These are the activations of a small neural network, seen along a few directions. Each row is one input.
In each table, some parts of the input vary, and every possible input appears once, in random order.
A made-up example of a description, with smaller parts first: one of 4 places along a line, together with either a single point or one of 9 places around a ring or (one of 3 separate values, together with one of 5 places around a ring).
Shared parts are said once, and a part with two or three values counts as separate values.
In the rows, 100 means zero.

Other details of the inputs shift rows strongly along two fixed directions, in all tables alike. That doesn't count.
These rows show it; all are for the same input, with only those details redrawn:
107 129 113 112 111 100 117 106  86  71 131  98 115
 85  86 106 119 109  89  97  87 110  97  96 105  72
 87 118 116 120 110  90 115  88  99  70 113 102  84
 83 102 112 121 109  88 106  84 106  82 102 104  74
101  90 102 112 110  97  95 101 102 100 109 103  95
101  90 102 112 110  98  95 101 102 101 109 102  95

Rows:
row 1: 107  55  66 102 105  84  74 120 132 145  78  99  91
row 2: 129 129  94 105 111  94 122 120  79  87 128  86 133
row 3:  94 130 112 121 114  86 122  87  88  70 101  85  96
row 4:  89 112  88 114 101  69 118  83 119  77  80  96  77
row 5:  66  83  99  89  87  98  92  86 123 103  72 115  54
row 6: 144 110 109  78 109 138  93 130  71 104 138  91 160
row 7:  88  79  83 115 105  71 104  74 121 108  66  95  59
row 8: 139 101  74  48  87 131  84 154  75 127 126  95 167
row 9: 129 122  99 102 114 103 110 125  81  90 139  90 142
row 10:  80 102 113 122 116  89  99  80 104  85  93  93  78
row 11: 143  93  96  94 117 128  80 140  77 122 137  89 160
row 12: 104 130 126 112 107 116 110 100  78  66 117  91 113
row 13: 107 151  94 103 106  81 133 109 109  57 111  93 114
row 14: 105 135 124  95 104 109 126  94  83  60 126 103 109
row 15:  76  83 105  90  61  68  96  61 114 132  55 130  71
row 16:  78 102 110  95  88 103 109  77  96  83  90 107  67
row 17:  83 102 112 121 109  88 106  84 106  82 102 104  74
row 18:  95 112 110 110  99 101 107 101 101  72 103 102  96
row 19:  82 102 106 118 105  85 102  91 116  81  99 106  77
row 20:  94 155 121  76  70  81 130  98  85  87 104 129 126
row 21:  80  87 104  95  92 100  90  90 112  96  80 107  71
row 22: 105 107  94 110 113  89 108  87 100  95  88  82  97
row 23: 130  67  88  75  97 127  73 127  90 138 109  97 125
row 24:  76 102 110 113  99  95 100  96 121  79  88 108  72
row 25:  99  98  92 105 109  89  94 115 122 100 107 101 101
row 26: 113  51  80  73  95 119  58 130 119 153  88 106 106
row 27:  73  67  95 115 105  85  79  94 141 113  80 111  58
row 28: 105 135 104 110 109  89 117 111  97  65 126  95 119
row 29:  92 138  81 131 114 111 130  85  92 113  87  86 113
row 30:  95  45  95 109 101 104  72  96 114 134  75 104  70
row 31: 106 139 120  86  62  86 128  74  85 104  98 113 111
row 32:  92 131 111  83  88 115 109  86  68  70 107  90 110
row 33: 126 128  87 104 107  90 117 125  89  84 123  88 136
row 34: 105  70  65  98 106 137 105 126  91 155  87  58 143
row 35: 116  45  83  76 101 117  62 126 125 151  91 110 106
row 36: 105  44  87  86  98 109  68 107 121 138  81 111  89
row 37:  99  47  78  79  86 113  69 106 113 142  76 111  86
row 38:  73 104 104  87  82  97 106  72  89  82  84 101  71
row 39: 130  65  90  73  66 106  72  84  98 182  72 106 116
row 40:  78 118 120  99  92 111 108  74  87  72  95 101  78
row 41: 138  99  75  55  85 128  86 142  68 119 123  94 164
row 42:  78  97 120 102  98 110  91  76  99  89  84 100  71
- Describe the family of inputs behind these rows. => either one of 2 separate values or (one of 4 places along a line, together with either a single point or one of 9 places along a line)
- Change only the place on the line of 9 in row 12. List by row number the other rows that result. => row 3, row 6, row 10, row 11, row 22, row 32, row 40, row 42
- Change only the place on the line of 4 in row 6. List by row number the other rows that result. => row 14, row 35, row 36

Rows:
row 43:  79 129 126 102  96  90 112  85  95  53 108 111  80
row 44: 104 129 106  91  89 102 118  94  89  93 104 101 114
row 45:  87 102 110 119 114  89 104  88 110  72 102  98  72
row 46: 114  38  72  82  86 109  61 104 110 175  67 102  99
row 47: 103 111 111 113 114 102 105 105 100  78 117 100  99
row 48: 147 107  81  95 108 109 103 139  85 125 132  90 162
row 49:  99 130 109  94  89  95 119  90  92  88 102 104 108
row 50: 133  96  99  73  98 131  87 132  77 117 130 100 147
row 51: 108  38  73  85  88 109  65  97 109 169  62 100  94
row 52:  80 129 118 122 116  91 119  85 102  45 109  92  76
row 53:  77 144 110 103  91  81 134  84 105  60  93 103  84
row 54:  66  33  98 100  92 101  66  71 120 133  54 107  41
row 55: 134  94  98  74  98 128  84 134  80 118 130 102 146
row 56:  66 129 105 130 108  70 131  67 109  60  84  93  62
row 57: 137 108  80  98 108 111 103 136  87 125 124  89 158
row 58:  65 120 127 107  94  87 111  71 104  58  94 114  60
row 59:  77 132 125 124 113  95 120  85 103  51 109  99  79
row 60:  76 139 106 124 108  82 132  82 101  66  95  91  87
row 61:  83  36  73 118 104  74  75  80 135 148  53 102  51
row 62: 131 104 101  76  96 131  91 130  73 107 132  95 145
row 63:  71  12  83 117 112  96  52  84 143 150  50 102  37
row 64: 135 114  92  78  90 107 101 125  85 118 118 100 151
row 65:  99 127 108  96  88  85 116  92  96  84 100 105 105
row 66: 129 100  89  76 100 125  89 141  90 104 130  99 143
- Describe the family of inputs behind these rows. => one of 2 separate values, together with either a single point or one of 5 places around a ring or one of 6 places along a line
- The inputs of row 61 and row 45 match in every part but the choice among 2 separate values. If row 64 is changed in the same way as row 61 into row 45, which row does it become? => row 58
- Change only the place on the line of 6 in row 46. List by row number the other rows that result. => row 44, row 49, row 51, row 64, row 65
- A walk changes only the place on the ring of 5. It starts at row 57 and steps to row 60. List the rest of the walk in order. => row 56, row 61, row 48
- Change only the place on the line of 6 in row 62. List by row number the other rows that result. => row 43, row 50, row 54, row 55, row 58

Rows:
row 67:  66 132  95 120 104  93 141  88 105  71  91  87  83
row 68: 103 143 138 116 114 106 116 107  86  55 139 103 118
row 69:  66  45  91  79  83 106  63  72 122 137  44 111  57
row 70:  72 125 133 123 109 104 109  92 110  53 110 112  75
row 71: 184  75  68  89 123 122  67 158  76 143 142  77 180
row 72: 165  89  80  50  90 146  75 154  69 161 130 104 185
row 73: 162  81  73  39  84 150  65 163  67 148 124  83 184
row 74: 155  82  49  84 111 128  91 162  68 153 132  75 186
row 75: 155  63  78  74 120 139  68 172  69 136 159  91 174
row 76: 104 154 111 112 120 100 141 105  96  28 131  84 104
row 77:  75  53 100  96  76  96  79  64 124 140  55 122  46
row 78:  89  26  70 116 119  84  68  86 128 130  65  94  44
row 79: 101 155 128  91  81  99 133  82  76  72 117 113 107
row 80:  68 146 112 107  86  47 130  81 130  51  89 124  72
row 81: 118 163 126 123 121  92 129  95  91  42 128  86 116
row 82:  75  43  81 126 105  84  75  73 134 163  41  99  59
row 83:  95 162 106 126 108  89 140  91  71  61 119  84 124
row 84:  73  20  87 110 107 108  57 102 133 133  75 114  48
row 85:  61  48  94  88  80  98  67  64 126 140  46 118  40
row 86:  72 142 108 123 106  94 138  84 110  78  88  90  92
row 87:  97 122 130 106  81  73 125  59  80  86  92 112  88
row 88:  83  24  99 113 111  94  53  93 118 142  84 107  62
row 89:  85 130 126 102  76  82 127  56  90  80  99 111  80
row 90:  78  47  86  72  77 107  68  86 113 124  49  95  64
row 91:  92 165 108  94  87  60 139 110 103  41 123 117 104
row 92: 107 165 124 118 120  99 137  99 104  34 127  86 108
- Describe the family of inputs behind these rows. => either one of 2 separate values or one of 9 places along a line or (one of 3 separate values, together with one of 5 places around a ring)
- Which of the alternatives is row 86? => one of 3 separate values, together with one of 5 places around a ring
- A walk changes only the place on the line of 9. It starts at row 87 and steps to row 89. List the rest of the walk in order. => row 79, row 77, row 72, row 85, row 69, row 73, row 90

Rows:
row 93:  82  34  71  94  78  72  76  72 135 167  39 124  49
row 94: 134 104  84  82  86 102  94 112  88 135 105  97 149
row 95: 127  86  71  81 102 117  95 122  81 151 104  73 146
row 96: 133  76 104  74 104 129  65 132  88 130 123 106 134
row 97: 111  84 108  77  87 112  88 121  98 106 123 118 111
row 98:  85 129 116 150 146  77 123  98 110  17 130  83  68
row 99:  86 120 129 104  97 112 105  89  83  57 111 109  94
row 100:  38  26 100 115 107 104  59  60 128 117  47 111  11
row 101:  86 149 115 106  97  96 148  70  88  71  85  87  83
row 102:  96 133  86 158 137  69 134 104 122  78 111  80 108
row 103:  90 122 125 106 106 125 110  82  91  59 114 101  89
row 104: 142 102  67  67  84  95  92 138  98 141 102 111 154
row 105:  90 116 122  85  88  96  99 108 108  63 111 114  96
row 106: 100 119 102 102  80  95 112  92  82 107  95  87 107
- The inputs of row 105 and row 104 match in every part but one. If row 96 is changed in the same way as row 105 into row 104, which row does it become? => row 94
- Describe the family of inputs behind these rows. => one of 2 separate values, together with either a single point or one of 6 places along a line

Rows:
row 107:  90 110 121 120 113  91 105  91 104  70 113 106  81
row 108:  87 125 106 106  96  86 119  88 105  77  95 105  88
row 109: 104  80  97  85  89 108  86 103  98 123  92 105 103
row 110: 107  80  82 110 109  99  93 104 102 127  91  90 105
row 111: 147 146  95  91 108 115 123 138  71  89 146  84 173
row 112: 103  78  98  85  91 112  84 100  96 124  92 104 103
row 113:  99  95  93 104 100  90  98  98 108 111  89 100  98
row 114:  85 123 108 102  94  86 116  87 104  79  95 106  87
row 115:  84 121 110  97  90  90 114  85 100  80  96 108  86
row 116:  99  84  98 104 112 101  89 106 107  91 104  97  89
row 117: 105  81  93  87  88 104  86 103 101 123  92 106 102
row 118: 103  81 102  85  91 116  83  97  94 120  93 104  99
row 119:  88 122 103 119 106  88 121  85 101  81  97  93  90
row 120:  98  75  93 104 114 116  82 116 108 107 103  95  97
- Describe the family of inputs behind these rows. => either one of 3 separate values or one of 11 places along a line
- A walk changes only the place on the line of 11. It starts at row 118 and steps to row 112. List the rest of the walk in order. => row 109, row 117, row 115, row 114, row 108, row 113, row 111, row 119, row 110
